These are the activations of a small neural network, seen along a few directions. Each row is one input.
Each table varies a few parts of the input and shows all the possible inputs, shuffled.
Descriptions start from the smaller parts, as in this example, which fits no table here: one of 3 separate values, together with either a single point or one of 11 places along a line or (one of 6 places along a line, together with one of 8 places around a ring).
Shared parts are said once, and a part with two or three values counts as separate values.

Other details of the inputs vary at random and push rows far along three fixed directions, the same in every table; ignore that.

Rows:
row 1: [ 4 -6 -4 -7 -6  0  5 -4  4 -9  5 10 -1 11  8]
row 2: [  5 -12  -7   4   1  -1  15 -16  13 -12   6   0  12  11  10]
row 3: [ 32   1 -10  10 -29 -19  -1  15  -4   9 -21  10   2  13   8]
row 4: [ -4   3   3 -15  10  17   2  -6   1  13  12   2   9  -5 -14]
row 5: [ 29  -5 -21 -15 -12  -3   3 -10  -6   7   9  20 -23  12   8]
row 6: [10 -8 -8 -4 -7 -2  7 -5  6 -5  2 10  7 13  7]
row 7: [ 24  -7 -20 -14 -11  -3   4 -10  -6   0  12  22 -29  13  10]
row 8: [ -2 -13  -8  -2   3   2  11 -10  12 -18   8   8   8  10  14]
row 9: [ -6  10  15   5  -6   0 -11  21  -6  12 -17  -5  15  -5  -9]
row 10: [  2 -12 -11   5   2  -2   9 -11   6 -18   5   4  -8   5  21]
row 11: [ -3  14  10  10  -3   2  -8  23  -4  14 -13   0  18 -10 -12]
row 12: [ -9 -10   4   4  -1  -7   5  -5   8 -21  -1  -4   6  11  13]
row 13: [  5   7  -1 -15   1   9  -4   3  -4  20   7   7   5  -2 -18]
row 14: [-16  -7   7  40  -1 -22   2   9   5 -25 -17 -19   4  -1  16]
row 15: [11 -6 -8  0 -3 -3  8 -7  6 -1  4  5  7  9  1]
row 16: [ 28  -2 -31   2   4 -22  13 -29  17  -6  -1  -9  -2  10   7]
row 17: [ -3   9   0 -14  -1  11  -7   9  -9  10   7  13 -13  -7  -8]
row 18: [ -1   6   5 -14  11  21   3  -6   0  13   9   3   6  -9  -8]
row 19: [  7  17   9  11 -12   0  -8  27  -7  23 -18   3  19  -9 -16]
row 20: [-16   0  14  -3  18  17   3 -10   5  -1   5 -14   9 -13  -1]
row 21: [ -6 -15  -7  -5   2  -6   5 -14   4 -20  11   1 -11  12  11]
row 22: [ -2 -14  -8  -3   4  -7   8 -15   6 -17  11  -2  -3  12   8]
row 23: [ 20  10  -9 -27  -6  10 -10   2 -16  27   9  17 -23  -2 -14]
row 24: [ -6   7   3  -6   9  13  -2  -4  -6   8  12   2 -13 -12  -8]
row 25: [  3  17 -10 -14  22   2  -1 -19   7  15   5 -16   0 -14 -20]
row 26: [-22 -17   1   9  12  -6   4 -11   7 -31   7 -11  -9   4  17]
row 27: [ -7   4   7 -15   7  12  -2  -5  -1   9  11   0   1  -4 -13]
row 28: [ -4  -4   2  22 -11 -20  -4  12  -3 -12 -14  -7  -3   6   9]
row 29: [  1  27   0   5   9 -17 -15   8  -3  24 -21 -26  11 -17 -29]
row 30: [-22 -21   1   3  14  -2   9 -15  16 -30   7 -10  15  10  14]
row 31: [-17   0  10  -1  18  14   1  -8   2  -1   5 -13   5 -14  -3]
row 32: [ 11   0   2  27 -13 -14   4  12   4  -2 -24  -7  15   0  11]
row 33: [ -1   6   0 -14  -1   6 -10   5 -12  14   7   7 -18  -4 -12]
row 34: [ 17   0   1  29 -22 -25   1  15   2   3 -27  -7  18  10   4]
row 35: [ -5  10  16   3  -6  -2 -14  18  -7  13 -17  -9   8  -6 -10]
row 36: [  4 -14  -3   0   1  -1  10 -14  10 -16   1  -2   1   9  19]
row 37: [ -6   2   4 -20   6  13  -5   1  -2   8   9   6   3   0 -11]
row 38: [-19   8  21  21   7   0  -6  13  -1   0 -17 -22  15 -17  -5]
row 39: [-12   8  12   1  -7  -8 -17  23 -11   4 -14  -4   3  -1 -10]
row 40: [  2  -7  -7  -5  -5  -4   4  -6   0 -11   8   8 -13   9   9]
row 41: [ 24  10  -7 -28  -8  13  -8   2 -14  29   7  16 -18   1 -14]
row 42: [  3 -10  -5   0   0   3  11  -9   9 -11   3   6   6   8  15]
row 43: [ -1 -10  -7  -2   3  -2   9 -13   6 -15  11   2  -3   8  10]
row 44: [ -4  -9  -7   4   3   3   9  -9   4 -18  10   6 -11   3  18]
row 45: [ -7   2   7 -20   8  18  -2  -4  -1  10   8   3   3  -3  -8]
row 46: [-14   1   4 -23   7   9  -8  -1  -5   2  11   4  -7   0 -11]
row 47: [ -2 -13 -10   1   4  -1  13 -14   9 -20  12   5  -1   8  15]
row 48: [  4  16  10  10 -11  -5 -12  26  -8  21 -17   0  16  -6 -18]
row 49: [ 15  -7 -13   5  -7 -11   4  -6  -2  -4   4   5 -18   7   8]
row 50: [-31  -1  13  -1  19  15  -2  -4   1 -13  11  -7  -6 -13   3]
row 51: [ -3   9   1  -5   9  18   0  -1  -5   8  11   7 -12 -15  -3]
row 52: [ -1   8   0  -8  11  19  -1  -3  -5  11  10   6  -8 -16  -4]
row 53: [-18   0  11  -2  18  19   6  -7   9  -3  10  -6  17 -10  -4]
row 54: [ -5   6   7 -15   6  13  -1  -4  -1   9  11   1   0  -4 -13]
row 55: [-12   8  16   1  -9  -9 -16  21  -8   9 -14  -7   8   0 -16]
row 56: [-31   5  18  14   2  -6 -13  24  -3 -11 -16 -12  13  -8  -3]
row 57: [ -9   5   1 -12   8  16  -6   3  -8   3  12  10 -19 -10  -1]
row 58: [-23   2  10   4  19  13   0  -3   0  -9  10  -7  -8 -17   2]
row 59: [12 -9 -8 -3 -6 -6  3 -7  0 -3  0  1 -6 11  8]
row 60: [ -1  -4   3  19 -13 -20  -3  16   3 -10 -19  -4  18  10   6]
row 61: [ -1 -15  -6  -4   1  -3   9 -13  10 -14   6   1  10  15   8]
row 62: [-17   3  10   2  20  21   4  -5   4  -4   6  -8   7 -19   3]
row 63: [ 57  12 -41  -9 -14 -21   7 -15   4  23  -5  11 -11  11  -6]
row 64: [ -1  -7   0  22 -10 -24  -5  10  -1 -11 -18 -12   2   7   9]
row 65: [-19 -16   1   8  12  -5  10 -15  13 -29   9 -12   5   7  13]
row 66: [ -9   4   3 -12   9  11  -3  -4  -4   7  14   1 -11  -8 -12]
row 67: [  4  -9  -9  -5  -6  -8   3  -6   0 -11   7   7 -14  12   7]
row 68: [ -8   7   4 -11  10  15  -1  -4  -4   6  14   4 -11 -11  -8]
row 69: [ -6  11  12   8  -3   3 -11  21  -7   9 -15  -5   6 -12  -4]
row 70: [ 32   8  -9   8 -29 -16  -1  17  -7  16 -14  15   1  11  -3]
row 71: [  0 -17  -4  -2   2  -4   9 -18  11 -17   3  -6   2  12  15]
row 72: [-13  -5  13  30 -16 -30  -5  19   5 -19 -27 -17  19  12   7]
row 73: [-22  -2  12  -9  13  15   0  -4   6  -5   8  -4  12  -3  -5]
row 74: [ 14   7  -8 -36  -9   5 -13   5 -17  25  10  19 -18   7 -22]
row 75: [-14   2  11   0  18  17   2  -6   2  -2   4 -10   5 -15   1]
row 76: [ -4  11  13   8  -3  -1  -9  16  -5  18 -15  -9  17  -8 -15]
row 77: [  3  -3   4  19 -12 -15  -2  13  -1  -7 -19  -8   7   4  10]
row 78: [ 17  -8 -14   9  -5  -8  10 -11   3  -7   1   4  -9   5  15]
row 79: [ 26  -9 -16 -17 -13  -4   5 -11   0   8   5  15  -6  19   3]
row 80: [-26   6  18  22  11  -4 -10  11  -3  -3 -14 -23  10 -18  -6]
row 81: [  2   8  -1  -8   3   9  -5   0 -10  15   9   5 -14  -9 -12]
row 82: [ -8  13  11  14  -1   0  -9  16 -10   9  -9  -5  -2 -15  -8]
row 83: [  1  -8 -10   8   6   3  12 -12   5 -16  11   6 -13  -1  17]
row 84: [-21   1  14  -4  16  15   3  -7   6  -7  10  -8   8  -9  -3]
row 85: [ -4   4   3 -17   5  20  -1   3   0   8   8  11   7  -4  -6]
row 86: [  9  -1   4  23 -13 -20  -2   9   1   2 -23 -13  14   4   3]
row 87: [  6 -10 -10   7   3  -4  10 -16   6 -11   6  -2  -7   3  14]
row 88: [ 37   5 -12  17 -30 -18   3  15  -2  16 -21  12   9  11   3]
row 89: [  6  -9 -10  -1  -5  -8   2  -6  -2 -11   6   7 -20  10  11]
row 90: [ 28   8  -8  13 -30 -25  -7  19 -12  16 -17   8  -9  10  -7]
row 91: [ 30  12  -7 -26  -6  17  -2  -2 -10  34   6  16 -10  -5 -13]
row 92: [-24   3  10   3  17  16   2  -2   3 -10  11  -4  -2 -16   1]
Description of these inputs: one of 4 places along a line, together with either a single point or (one of 2 separate values, together with one of 11 places around a ring).
Changing only the place on the line of 4 turns row 60 into row 37. The same change can be made to row 16. Which row results?
> row 25
Changing only the place on the line of 4 turns row 71 into row 36. The same change can be made to row 80. Which row results?
> row 78
Which other rows does row 28 become when the place on the line of 4 takes its other values? List them by row number.
> row 33, row 44, row 50
Which other rows does row 11 become when the choice among 2 separate values takes its other values? List them by row number.
> row 8
Start at row 74 and move only the place on the line of 4, one step at a time. The first step leads to row 46. Which rows follow, in order?
> row 39, row 56
Which other rows does row 83 become when the choice among 2 separate values takes its other values? List them by row number.
> row 57
Start at row 87 and move only the place on the ring of 11, one step at a time. The first step leads to row 38. Which rows follow, in order?
> row 20, row 34, row 2, row 15, row 54, row 65, row 90, row 14, row 24
Which other rows does row 18 become when the place on the ring of 11 takes its other values? List them by row number.
> row 43, row 48, row 53, row 58, row 68, row 75, row 78, row 82, row 84, row 91

Rows:
row 93: [-19  20  15   7   4   1 -18  25 -11  17 -10  -8   4 -19 -24]
row 94: [-34   7  30   5  15  14 -12  15  -5   1  -5 -19  11 -20 -10]
row 95: [-10  -3  -5  -1   7   2   5  -5   6 -15  10   3  -2   2   5]
row 96: [-27  16  21  10  11  11 -14  22 -10  10  -7  -9   4 -25 -15]
row 97: [-19   1   5 -23  23  21  -1 -18   2   1  16  -7  -6 -11  -7]
row 98: [ 24   7  -8 -21 -17   9  -6  10 -15  25   5  26 -13   5 -10]
row 99: [-14 -15  -1  19   5  -4  13  -7  12 -34   3  -4   3   5  24]
row 100: [  2 -25  -6  43  -9 -32  17 -10  19 -42 -17 -18   8  17  39]
row 101: [ 20 -20 -29 -31  13  12  21 -47  13 -11  35  14 -25  14  16]
row 102: [-37   6  21 -28  37  44  -4 -14  -1   5  23 -10  -5 -28 -10]
row 103: [ 30  18  -5   3 -24 -13 -15  25 -19  30 -19   9 -10  -2 -12]
row 104: [-12  -6   6  38  -1 -20   5   5   8 -24 -16 -17   9  -1  18]
row 105: [ 27   2  -5   3 -30 -15  -8  21 -12  15 -17  15  -4  14  -1]
row 106: [ 24   8  -8 -20 -17   8  -6  10 -15  25   6  28 -16   4 -11]
row 107: [ 26  14 -12  -4 -16 -12  -7   9 -11  24  -5  11 -14   2 -15]
row 108: [  7   5  -3 -15  21  26  13 -22  13  13  12  -4  20 -10  -6]
row 109: [ -9   0  -1   7   7  -7   0  -4   3  -9  -4 -12   0  -4   2]
row 110: [  5  10   4  18   2 -11   3   4  12   9 -23 -22  39  -7 -11]
row 111: [ 11  -7 -10   3 -15 -15   1   3   0  -5  -3   9   1  16   5]
row 112: [-10  -4   6  -1   5  -1  -2  -3   1  -5   1  -8   3   1  -2]
row 113: [ 13  -8  -8   0 -15 -16   1   3   1  -5  -5   7   0  18   5]
row 114: [ -2 -13 -12 -21  10  12  12 -24   8 -12  28  15 -10  10   8]
row 115: [ 19 -12 -10 -10 -12   0   9 -12   1  -4   8  14 -10  17  13]
row 116: [-16  -1  14  17  -5 -14  -8  15   0  -8 -17 -15  15   2  -2]
Changing only one part turns row 93 into row 96. The same change can be made to row 113. Which row results?
> row 105
What do these inputs look like to the network?
> one of 2 separate values, together with either a single point or one of 11 places around a ring
